These are the activations of a small neural network, seen along a few directions. Each row is one input.
In each table, some parts of the input vary, and every possible input appears once, in random order.
Descriptions start from the smaller parts, as in this example, which fits no table here: one of 5 places around a ring, together with either a single point or one of 9 places along a line or (one of 3 separate values, together with one of 6 places along a line).
Shared parts are said once, and a part with two or three values counts as separate values.

A family of inputs:
r1: -71 1 520 406 -96 -200 534 124 -490 -339 -470 -219
r2: -291 -326 -602 -558 48 98 -81 -390 451 -208 201 167
r3: 158 -393 264 -323 379 635 -27 367 -257 200 679 250
r4: -370 108 -122 -665 577 -123 716 106 -333 156 -59 214
r5: 516 477 -321 760 -239 -229 -124 -16 -88 62 -340 -270
r6: 484 -2 758 453 -285 -24 203 -207 -393 -122 308 291
r7: -278 -503 -191 -398 146 -67 87 96 747 154 373 -593
r8: -157 175 476 61 -324 -244 531 -109 -561 -98 -592 29
r9: 400 240 -319 886 -266 -314 -198 -44 25 316 -372 -62
r10: 259 351 -62 774 -79 -170 -594 -387 141 221 -213 -31
r11: -340 -492 -538 -317 148 200 -298 -164 575 -120 150 319
r12: 226 331 -932 70 307 380 204 230 374 180 102 -120
r13: 24 -39 63 78 -474 -579 -294 -628 38 -354 -171 -198
r14: -266 -258 -528 -630 75 8 67 -445 463 -265 311 -64
r15: -487 100 -157 -791 323 -12 482 190 -490 457 -23 327
r16: 380 785 -298 618 -177 -21 -385 -167 -171 -193 -269 -297
r17: 54 -130 324 167 -393 -591 -133 -357 197 -120 -98 -748
r18: 34 84 760 -120 -602 -178 -94 229 -337 78 -417 708
r19: -48 -298 419 310 -418 -610 -234 -94 372 114 -122 -774
r20: 18 121 574 524 -74 -47 500 3 -672 -295 -19 -385
r21: 61 0 143 64 -446 -561 -145 -555 52 -269 -160 -550
r22: -9 490 -671 -34 490 564 -218 -145 637 70 51 -109
r23: 328 636 -88 638 26 -134 -583 -383 181 -53 -395 -215
r24: 308 -344 133 -219 462 462 284 -7 -218 173 663 314
r25: -248 -74 18 -368 752 7 755 373 -190 -158 61 1
r26: 118 68 -931 186 268 340 144 201 477 432 30 51
r27: 269 -82 795 464 -402 94 -166 231 -426 -46 306 207
r28: 2 -70 -1 171 -509 -557 -440 -541 40 -317 -233 86
r29: -164 -17 29 -192 719 206 660 251 -412 -76 480 -218
r30: 50 652 -883 -57 358 599 -80 63 289 -46 175 -167
r31: -320 237 433 -41 -539 -210 335 -72 -717 215 -485 154
r32: -203 -317 -273 -524 173 -90 184 -154 586 -69 431 -561
r33: -54 147 -663 72 422 566 -252 -171 572 347 169 35
r34: 58 -103 855 176 -550 -91 -244 611 -214 -84 -349 512
r35: -53 -184 43 416 -416 -536 -637 -279 177 -239 -208 302
r36: 71 -116 806 394 -435 100 -402 607 -386 -105 -34 310
r37: -222 -178 -450 -620 110 -58 194 -341 468 -200 370 -370
r38: -16 -436 281 -419 399 684 -195 748 -189 63 258 351
r39: -126 -388 225 -575 300 452 -90 782 -128 157 17 574
r40: -95 -255 111 -836 241 253 35 443 -190 382 -107 747
The inputs of r23 and r22 match in every part but one. If r19 is changed in the same way as r23 into r22, which row does it become? -> r7
What is each input in this table made of? -> one of 2 separate values, together with either one of 5 places around a ring or one of 6 places along a line or one of 9 places around a ring
Change only the place on the ring of 9 in r15. List by row number the other rows that result. -> r3, r4, r24, r25, r29, r38, r39, r40

A family of inputs:
r41: -194 11 -69 -356 516 352 410 126 -185 71 225 24
r42: -93 85 -116 -258 535 461 269 253 -287 42 243 190
r43: 474 692 -152 590 -319 -160 -341 -383 -234 217 -101 -29
r44: 388 16 239 924 -428 -159 -196 -498 21 -131 216 -412
r45: -173 -158 -531 -333 368 274 -209 -35 507 163 207 7
r46: 61 362 -158 531 -200 -688 75 -696 -125 -401 -515 -268
r47: 115 731 195 834 -428 -155 -256 224 -60 -204 -796 -402
r48: -194 -210 599 -108 -478 -409 -115 -168 -63 -387 -20 113
r49: -230 -171 -126 -597 286 -51 771 3 42 59 159 -378
r50: -243 -207 -604 -415 277 62 -111 -51 570 136 227 -188
r51: 87 -335 776 -50 -376 -313 -365 -124 -56 -550 38 -268
r52: 125 112 -246 -118 421 635 270 483 -318 -61 297 461
r53: 279 -114 659 625 -137 -245 -41 565 -289 323 -152 53
r54: -220 -26 -65 -471 447 156 542 60 -66 77 202 -166
r55: 232 14 -501 -145 340 631 -256 210 501 83 177 465
r56: -191 -167 447 -123 -497 -330 -70 -219 -214 -78 -170 370
r57: -281 -355 -726 -517 97 -137 87 -58 612 85 215 -404
r58: 142 -96 430 240 -366 -131 -93 241 -439 288 -314 270
r59: -55 -128 439 2 -474 -207 -68 28 -388 112 -322 376
r60: -29 -57 -489 -257 415 413 -304 39 473 155 185 185
What is each input in this table made of? -> either one of 4 separate values or one of 6 places along a line or (one of 2 separate values, together with one of 5 places along a line)
Change only the place on the line of 5 in r60. List by row number the other rows that result. -> r45, r50, r55, r57
A walk changes only the place on the line of 6. It starts at r51 and steps to r48. List the rest of the walk in order. -> r56, r59, r58, r53

A family of inputs:
r61: 299 128 116 505 -236 -121 -234 -106 0 20 -21 -137
r62: 11 -201 441 36 -339 -53 -184 119 -206 -41 -82 283
r63: -157 -92 -664 -442 539 459 231 199 420 199 292 -49
r64: 180 271 166 431 -228 -190 -21 -118 -153 -109 -149 -331
r65: 146 48 281 301 -156 50 -227 185 -199 7 -135 239
r66: 114 -239 563 183 -322 -166 -66 42 -211 -66 26 90
r67: 151 -53 162 369 -308 -295 -323 -301 193 -103 -25 -228
r68: -114 -51 387 0 -242 -299 255 -29 -369 -55 -156 75
r69: -218 -272 -310 -812 558 439 238 150 105 123 484 204
r70: 107 315 -125 212 -186 -82 -160 -76 -33 59 -273 79
r71: 83 291 -77 320 -154 -221 77 -198 -180 13 -221 -184
r72: -212 -182 -405 -554 636 498 273 341 242 263 317 65
r73: -279 -363 -279 -822 529 363 253 338 195 240 384 99
r74: 20 180 224 247 -59 -177 204 27 -378 -11 -224 9
r75: -11 -71 607 118 -320 -247 155 43 -338 -185 -82 -89
r76: -58 101 -35 191 -230 -401 -15 -396 24 -109 -224 -270
r77: 54 183 166 130 -86 -25 -36 130 -249 33 -290 264
r78: -145 -81 -439 -533 674 573 259 160 147 149 413 166
r79: 247 -1 401 438 -136 -59 -114 105 -209 -18 -33 41
r80: -162 -164 -727 -558 535 304 121 -93 471 -59 377 -25
r81: -80 -64 328 -133 -265 -141 10 68 -249 -15 -236 314
r82: -46 121 -86 81 -258 -272 -255 -276 168 -71 -276 -19
r83: 38 83 209 299 -304 -360 -114 -317 53 -220 -153 -415
r84: 191 193 -1 378 -255 -17 -347 -12 20 41 -116 68
r85: 34 6 41 243 -326 -200 -440 -206 214 -86 -119 -31
r86: -223 -256 -692 -576 501 246 137 103 547 59 287 -123
r87: -93 12 -702 -416 577 530 219 15 326 85 386 51
r88: 122 158 450 362 -136 -136 105 101 -351 -143 -151 -147
What is each input in this table made of? -> one of 4 places along a line, together with either one of 2 separate values or one of 5 places around a ring
The inputs of r72 and r73 match in every part but the place on the line of 4. If r74 is changed in the same way as r72 into r73, which row does it become? -> r68
Change only the place on the line of 4 in r80. List by row number the other rows that result. -> r69, r78, r87
List by row number the other rows that have the place on the line of 4 in common with r86. -> r67, r76, r80, r82, r83, r85

A family of inputs:
r89: -261 -351 -438 -830 639 545 247 307 269 183 464 243
r90: -87 -100 261 -78 -158 -178 61 -55 -120 -100 -48 -36
r91: -23 -21 -135 95 -158 -257 -122 -287 259 -104 -45 -293
r92: 151 193 -4 339 -124 -34 -175 -37 -32 -7 -150 26
r93: -145 -8 -842 -533 725 540 232 125 434 182 372 -13
r94: -24 -57 297 3 -157 -139 73 21 -224 -25 -72 57
r95: 25 -8 328 97 -133 -64 60 140 -269 -4 -120 132
r96: 254 270 39 445 -89 92 -180 47 -127 44 -105 86
r97: 39 88 -72 163 -154 -164 -167 -190 147 -69 -98 -175
r98: -137 -203 208 -151 -147 -271 93 -178 -15 -156 13 -134
r99: 110 57 390 199 -89 43 37 246 -356 61 -94 172
r100: 99 139 -31 252 -154 -112 -160 -140 34 -5 -115 -64
What is each input in this table made of? -> one of 2 separate values, together with either a single point or one of 5 places along a line
The inputs of r94 and r100 match in every part but the choice among 2 separate values. If r89 is changed in the same way as r94 into r100, which row does it become? -> r93
A walk changes only the place on the line of 5. It starts at r96 and steps to r92. List the rest of the walk in order. -> r100, r97, r91
Change only the choice among 2 separate values in r92. List by row number the other rows that result. -> r95
